These are the activations of a small neural network, seen along a few directions. Each row is one input.
In each table, some parts of the input vary, and every possible input appears once, in random order.
Descriptions start from the smaller parts, as in this example, which fits no table here: one of 5 places around a ring, together with either a single point or one of 9 places around a ring or (one of 3 separate values, together with one of 4 places along a line).
Shared parts are said once, and a part with two or three values counts as separate values.

Other details of the inputs shift rows strongly along two fixed directions, in all tables alike. That doesn't count.

A family of inputs:
R1: [ -8   7  -9  -8 -29  -5  22   8  32  37  19]
R2: [-17   0  13  -9  16   2 -14  -4 -49 -35  22]
R3: [-6  4  4 11 -3 -4 19 12 17 17 29]
R4: [  6  10  14 -18  26   9  -9  16 -22 -18  12]
R5: [-7 -9 -2 26 -7  4  5 19 19  5  0]
R6: [ -5   1 -11 -10 -12  12   8   8  -2  -3  13]
R7: [ -9  -5  -3   5 -32  -8   5  14  31  43   2]
R8: [-10   7  26 -11  21  27 -17   2 -50 -39  17]
R9: [-7  1 -9 12 -3 -6 21 10 16  4 22]
R10: [  1  39 -17  13 -14  -9   2  16  41  26   9]
R11: [-13  28  11   8  21  14 -35  -4 -60 -25  18]
R12: [ 1  2 16  3 -3 -7 -8 24 24 23  2]
R13: [  7 -12  20  17  25  21 -20  13 -43 -28   1]
R14: [ 58 -30 -16   5  27 -38  17 -63 -51 -34 -69]
R15: [ 4 16  4 -8 -5  9  9 23 30  0 14]
R16: [-28   0   0  15 -29 -12   6  11  39  23  -4]
R17: [ 48 -16 -30 -30  31 -20  15 -79 -41 -44 -59]
R18: [ 44 -25 -55  -4 -28 -54  40 -60  13  -1 -79]
R19: [-15   0  18   7 -11  -3  -2   3  13  21 -10]
R20: [ -8 -19   9   1  19  18 -40  -2 -36 -30   7]
R21: [ -3  -9   7  24  -5 -10   4  12  13  19   7]
R22: [-8  0  3 22 -7  7 16 23 41 34 -9]
R23: [  0 -14  17  -2  21  27 -40  -3 -35 -26   1]
R24: [ -3   6   4   4  -9  -3   4  28  48  29 -13]
R25: [  4   6  -4 -13  -9  20  10   6  -1   1   6]
R26: [  1  -5   6   5  26  15  -5   7 -44 -39  24]
R27: [-21  13   4  -1 -24 -11  23   0  38  26  14]
R28: [ -4   9  -4 -16  -7  15  15  10  10  20   4]
R29: [  1   6  -5  -8   1 -14   3  13   7  -9  19]
R30: [-6 10  3  6  7 14 22 17 20 15 13]
R31: [ 39 -27 -52  -2 -17 -52  29 -73  27  -7 -74]
R32: [-14   0 -13  -7  -7  -1   3  -6  24   6  22]
R33: [ 54  -5 -53 -15 -12 -52  53 -56  30 -26 -66]
R34: [  9  -2  18   1  14  11 -26  22 -18 -22  -2]
R35: [-11  30 -23  12 -16   6  -4  -6  42  32  11]
R36: [ -6  -7   3 -14  22  21 -24  -8 -36 -37  24]
R37: [  1  23 -10   3   4  14 -23   2 -41  -1  15]
R38: [ -6  -7  16 -16  27  12 -31 -10 -48 -23  38]
R39: [  4  23  -4  24  20   9 -15   4 -35 -10  18]
R40: [-19   2  13   5  -7   6   0   8  16  16 -19]
R41: [ -2  -6   6  -1 -15   3  -2  10   7  32  -5]
R42: [ -5   0  -3   5 -31  15   8  20  38  31 -10]
R43: [-10 -11   4   5  -9  -4 -15  -4  21  21   7]
R44: [-18   4  15  11 -17  13  -2  13  22   9  -9]
R45: [  9   2  17 -15  26  -7 -20   7 -43 -28  29]
R46: [ -7  -1 -12 -11 -11  -1   7   6  -6   3  18]
R47: [ -6  -4   1  -2 -11  12  -1  16  10  27 -14]
R48: [-1 10  2 11 -2 18 22 17 23  5 16]
R49: [-18  -3  14  10 -16 -12  -3   2  13  17  -2]
R50: [  3  14  10 -11   0  -5   8  17  24  16  19]
R51: [ -3 -16   7  -2   8  16 -30  12 -51 -24   3]
R52: [ -9  10  -7  -6 -16  20  14   0  53  19  11]
R53: [ 59 -19 -36  -6  -7 -68  30 -60   9 -13 -77]
R54: [ 38 -25 -27  -4   6 -38  14 -70 -41 -54 -82]
R55: [-15   2  13  -9  15  13 -13  -2 -45 -41  16]
R56: [-11  10  15  -9  -1   0  10  -7  -1   6   7]
R57: [ -7  -8   9   2  -3   5 -14  -3  22  26   0]
R58: [ -5   2  -5  11 -21  -8   3  28  50  14  -4]
R59: [ -5  10  -3 -11 -22   5  22   9  31  40  13]
R60: [-22  19   4  -6 -15   8  25   7  41  25   0]
R61: [  2 -11  13   1  21  -9 -36  17 -41 -30  11]
R62: [  0  -4  17 -19  30  16 -24 -15 -41 -17  24]
R63: [  5   0  17   2  25   9   2   5 -30  -8  23]
R64: [ -6 -18  16  19  26   4 -28  16 -54 -28  19]
R65: [ -8  -8   5  -2   7  14 -17  -1  11  12 -10]
Each input here is: one of 5 separate values, together with either a single point or (one of 2 separate values, together with one of 6 places around a ring).
- The inputs of R64 and R31 match in every part but the choice among 5 separate values. If R5 is changed in the same way as R64 into R31, which row does it become? => R20
- The inputs of R4 and R17 match in every part but the choice among 5 separate values. If R24 is changed in the same way as R4 into R17, which row does it become? => R65
- Change only the choice among 5 separate values in R38. List by row number the other rows that result. => R1, R3, R27, R45
- Change only the choice among 2 separate values in R25. List by row number the other rows that result. => R42
- A walk changes only the place on the ring of 6. It starts at R60 and steps to R8. List the rest of the walk in order. => R55, R2, R27, R56

A family of inputs:
R66: [-54  -6  51  -6   4  36 -36  53   2  21  66]
R67: [-20  11  14 -15  16  34 -35  -3 -34  -7  25]
R68: [  5   7  12  -9  15   5   8  24 -12  -7  29]
R69: [ 25  13 -39  14 -24 -19  35 -31  60  25 -60]
R70: [  8 -14   1 -14  20  -1 -28 -46 -80 -35 -14]
R71: [-11   6 -16 -13 -30  12  33  -8  61  27 -15]
R72: [ 12   1 -34   9 -28 -45  31 -15  47  19 -12]
R73: [-10   2  19   8  18  36 -21  31 -22 -19   9]
R74: [  8 -16  11  15   0 -11   2   7  14   2 -18]
R75: [-31  -4   3  -2 -31   0 -10  16  44  41  24]
R76: [ -3  -2   3  21   5   4 -21   3 -29  -3  -9]
R77: [ 37  -3 -14 -14  32  -5  10 -34 -58 -63 -17]
R78: [-23   6  39   8   5  36 -19  67  10  20  35]
R79: [  1   1  -9   8 -21 -30  40   6  58  24   1]
R80: [ 39   0 -40   1   4 -45  25 -60 -32 -29 -40]
R81: [ -8  -8  21 -26   8  22  -7  12 -14   3  18]
R82: [ 22 -23  -1   8  19 -21 -29 -18 -58 -37 -31]
R83: [  1  30 -23   7 -13  -5  22  -4  41  19   9]
- The inputs of R71 and R77 match in every part but one. If R70 is changed in the same way as R71 into R77, which row does it become? => R80
- Describe the family of inputs behind these rows. => one of 3 separate values, together with one of 6 places around a ring
- Change only the choice among 3 separate values in R67. List by row number the other rows that result. => R69, R83
- Change only the place on the ring of 6 in R74. List by row number the other rows that result. => R69, R73, R76, R78, R82

A family of inputs:
R84: [ 14  11 -10 -19  15   3  17 -28 -37 -30   4]
R85: [-35  -6  27   9  -9  26 -27  44  16  22  27]
R86: [-26   6  19   9 -13  24 -15  38  32  34   9]
R87: [ 12  12 -29 -17  -1  -6  19 -38   0 -14  -4]
R88: [  7 -12   8   8  10  -5 -24  -5 -38 -10  -8]
R89: [ 23  -2 -14   2  15 -18  22   0 -17 -24  -8]
R90: [ 13   5  -3 -30  21  -4   4 -21 -36 -25  17]
R91: [-23  14  37  13  23  36 -23  62 -17  -7  69]
R92: [ 13 -20 -10   3  -8 -16   0 -19  -1  -5 -32]
R93: [  8 -11   5   1   9   3  -8 -12 -11  -3 -27]
R94: [ 17 -14  -8   1  -1 -10  -1 -19  -5   0 -40]
R95: [ 27   2 -20 -30  25 -12   1 -48 -48 -43  -4]
R96: [-28  24  33  17  11  29 -28  71   3   3  67]
R97: [ 22 -26   4  -7  23  -5 -13 -34 -47 -37 -39]
R98: [ -1   1 -19  16 -41 -15  25   3  75  53 -27]
R99: [ -7  29 -35  -3 -36  -4  50 -14  73  34   0]
R100: [  3 -15   8  -4   5   2 -13  -7 -14 -13 -24]
R101: [-53   0  48  19  11  31 -54  64 -20   9  66]
R102: [ -5   5 -18  23 -35 -27  26   1  73  50 -24]
R103: [ 18 -24   3   2  14 -16 -19 -24 -52 -32 -23]
R104: [  4  22 -26 -13 -35 -17  60 -14  73  37   0]
- Describe the family of inputs behind these rows. => either one of 3 separate values or one of 6 places around a ring or (one of 2 separate values, together with one of 6 places along a line)
- Change only the choice among 2 separate values in R97. List by row number the other rows that result. => R93
- Change only the choice among 2 separate values in R92. List by row number the other rows that result. => R98

A family of inputs:
R105: [-14  -7   5   7  -9 -22   0  -9  -2  13   2]
R106: [ 38 -21 -17 -13   3 -14  32 -28 -10 -16 -57]
R107: [  5   6 -27  17 -19  -3  24  -6  24   5 -31]
R108: [ 31 -11  22  -9  40   3 -13  10 -48 -45 -17]
R109: [ 13  41 -17 -16   8  -1  12  -9 -13  11  31]
R110: [  3  -1   5   4  23  13 -21 -32 -58 -31 -17]
R111: [  7   0   5  26  -9 -28   4  30  28  11  14]
R112: [-38   4  46  -8   8  41 -19  37  -3  19  31]
R113: [ 32  10 -32  24  -9 -27  32 -16  41  -5 -48]
R114: [-22 -17  -7   1 -14 -14 -18  -2  27  32  13]
R115: [-16  -4   5  17 -20 -13   1  31   9  18  19]
R116: [-34  17  13 -22   7  36   8  27   5 -15  88]
R117: [ -1  -7  -1 -11  18  17 -46 -30 -56 -36 -12]
R118: [ -4 -10  -2 -17 -27  12   5  -6  55  39 -16]
- Describe the family of inputs behind these rows. => either one of 2 separate values or (one of 3 separate values, together with one of 4 places along a line)
- Which of the alternatives is R109? => one of 2 separate values

A family of inputs:
R119: [  8  21 -28 -47 -12  -5  46 -47  21   6   7]
R120: [ 27   1  -6  -7   0  -9  29   7  32   6 -19]
R121: [  0 -14  -7  -8 -11   4   6 -14   7  -7 -26]
R122: [  8   0   0  -6  10  12   7  11   7 -23   5]
R123: [  4   1   9  13   2 -17  10  16   4   7   6]
R124: [-34  12  19  15  -2  18 -17  63  24   7  68]
R125: [ -3 -25   8  -3  18  -8 -41 -23 -54 -35  -3]
R126: [-34  18   4  18 -24  11 -18  34  27  39  33]
R127: [-44   1  33   7   2  49 -22  50   2   7  49]
R128: [ -7 -10  34  -3  22  28 -21  26 -40  -7  17]
R129: [-16 -15  14 -10   5  19 -26  -5  -9 -10  -5]
R130: [-22   8  -4  20 -21  -9  21  24  50  19  19]
R131: [ 26 -23 -16  -2 -10 -45   7 -43   7   9 -50]
R132: [ 21  13 -43 -38 -10 -38  45 -67   2  -5   1]
R133: [ 14  17 -10   3   4   7  18 -11   4  -6 -20]
R134: [-26  -2 -11  15 -43 -10  12  15  63  37   6]
R135: [-28  -4  31  -5  -8  24 -21  34  29  38  14]
R136: [ 22 -17 -18   2 -16 -41  17 -26   9  12 -41]
R137: [  7 -20  23   3  33  -3 -30   5 -79 -30  13]
R138: [ 11  -2  -2   9  25  -2 -24 -17 -68 -30   2]
R139: [ 24  11 -25  13   2 -27  20 -29  -8 -12 -25]
R140: [ 23  -2  -4  -3  -3 -13  37  -8  23   5 -35]
R141: [-15   9  -2   8 -21  11  32  19  59  17   0]
R142: [ 37  -4 -23   2  -4 -45  33 -12  25   2 -27]
R143: [ 17 -23 -12   5  13 -20  -1 -33 -45 -38 -19]
R144: [ -2 -12  20 -10   3  13 -12  12 -14   4  -8]
R145: [  2  -7  11  -1  29   2 -56 -21 -77 -32   3]
R146: [-21  17  -1   5 -24  24   0  20  40  37   3]
R147: [-15  10  24   3  25  45 -33  21 -50 -14  28]
R148: [ 27   8 -10   3  30 -11 -16 -11 -53 -40   5]
R149: [-36  16  19   2  -7  39 -33  28  21  32  24]
R150: [ 28  20 -30  -1  -8  -5  33 -13  42   6 -27]
- The inputs of R138 and R147 match in every part but one. If R132 is changed in the same way as R138 into R147, which row does it become? => R119
- Describe the family of inputs behind these rows. => one of 2 separate values, together with either a single point or (one of 3 separate values, together with one of 5 places along a line)
- Change only the choice among 2 separate values in R122. List by row number the other rows that result. => R124
